Each row below holds a small network's activations on one record, seen along a few directions.
Here are examples, each followed by its value of one field, TOBA.
The word none means that the record has no TOBA.
The largest differences between rows may come from other fields.
In the rows, zero is written as 500.
Strong random noise was added to every row along 12 fixed directions; ignore it. To show where, here is one row again and again, with new noise each time:
[473 318 608 466 597 480 664 484 487 557 592 431 414 405 534 473 562 485
 565 404 556 438 451 632]
[605 351 573 375 427 387 594 525 249 631 607 399 377 516 499 633 497 552
 541 334 339 535 596 442]
[468 437 464 383 425 372 601 485 461 444 458 433 516 511 601 499 450 438
 565 334 489 458 630 451]
[700 577 504 547 634 531 417 470 531 667 468 577 369 544 252 596 420 576
 528 487 406 368 713 568]
[522 375 494 532 633 533 592 457 566 609 434 483 366 537 637 597 503 560
 353 547 415 382 674 537]
[625 426 533 524 633 563 507 482 463 642 549 510 447 439 377 534 576 556
 546 460 495 468 486 616]
[689 580 452 544 547 545 482 486 485 564 515 494 492 416 446 493 586 570
 446 430 611 643 595 631]
[407 509 466 460 426 521 494 440 464 428 361 626 610 450 479 470 553 476
 696 406 564 606 717 534]
[632 659 256 440 478 380 474 523 696 334 420 358 682 585 455 372 339 271
 506 350 585 296 348 408]
[629 379 459 499 766 607 529 572 609 651 600 395 504 544 475 469 606 490
 449 456 555 335 312 747]
[510 417 498 659 565 618 521 441 494 520 452 563 449 315 508 479 629 566
 333 560 537 647 364 414]
[363 470 616 578 585 651 459 451 561 533 440 594 491 512 629 498 519 409
 362 811 464 467 269 479]
[768 722 382 548 175 449 418 528 488 463 496 498 572 231 509 507 549 408
 231 432 517 647 501 195]
[720 724 426 483 426 594 318 538 518 635 438 597 562 567 468 610 527 492
 408 572 445 529 775 570]

[578 497 639 656 170 692 592 356 407 575 437 694 465 212 397 685 697 411
 586 718 398 686 687 352]
gozo
[405 549 537 451 359 452 377 555 492 392 548 529 581 329 654 379 498 459
 330 481 594 571 393 325]
rimod
[362 355 752 399 510 454 631 459 244 528 661 446 383 568 590 525 488 568
 604 501 529 713 404 614]
tul
[223 548 382 611 571 566 380 568 481 390 297 599 494 639 458 407 423 599
 486 580 408 636 370 353]
none
[350 415 451 514 545 666 543 532 588 481 410 598 545 670 508 476 648 519
 520 460 556 626 698 709]
gutu
[643 358 378 519 680 586 525 462 407 575 463 436 533 580 387 585 583 701
 678 444 450 591 624 654]
mibe
[434 661 612 455 384 513 539 476 767 471 548 557 572 333 729 403 575 292
 406 635 748 357 616 700]
dulo
[341 493 453 578 271 724 447 655 633 417 389 668 453 674 474 587 545 469
 421 533 347 670 863 414]
zin
[635 429 334 538 576 429 431 310 351 545 348 478 578 482 516 642 481 668
 490 519 357 513 501 304]
lorep
[225 554 591 273 658 338 404 647 415 460 597 506 555 587 717 243 498 525
 423 316 718 542 260 645]
museg

Here are new rows. What is TOBA for each?
[523 461 581 539 408 550 518 476 412 531 509 565 403 418 438 582 527 539
 498 531 389 607 555 369]
gozo
[396 603 485 286 340 419 452 544 395 337 546 454 687 594 649 408 506 419
 653 354 677 701 537 630]
zin
[513 544 434 459 552 457 468 566 423 372 560 370 591 605 396 344 452 467
 608 369 608 699 171 522]
gozo
[277 431 573 357 486 335 388 490 335 499 433 584 518 477 641 527 432 590
 507 463 356 411 477 267]
lorep
[546 679 329 550 581 301 467 536 700 320 397 389 458 574 420 373 251 495
 387 342 570 353 471 356]
lorep
[454 400 623 499 594 511 531 489 602 545 641 503 502 202 635 408 610 473
 374 498 607 396 285 531]
gozo
[441 539 472 429 398 499 522 566 523 540 464 459 546 530 772 546 511 466
 472 603 432 428 663 601]
none
[406 437 546 368 575 314 626 403 461 443 455 405 474 679 646 500 328 412
 550 517 465 309 448 510]
gutu
[530 546 227 658 515 652 475 507 476 462 284 464 580 771 359 595 464 519
 633 634 321 588 512 451]
none
[749 550 493 451 501 517 418 408 352 595 553 443 677 487 461 608 559 479
 650 608 487 491 359 605]
lorep
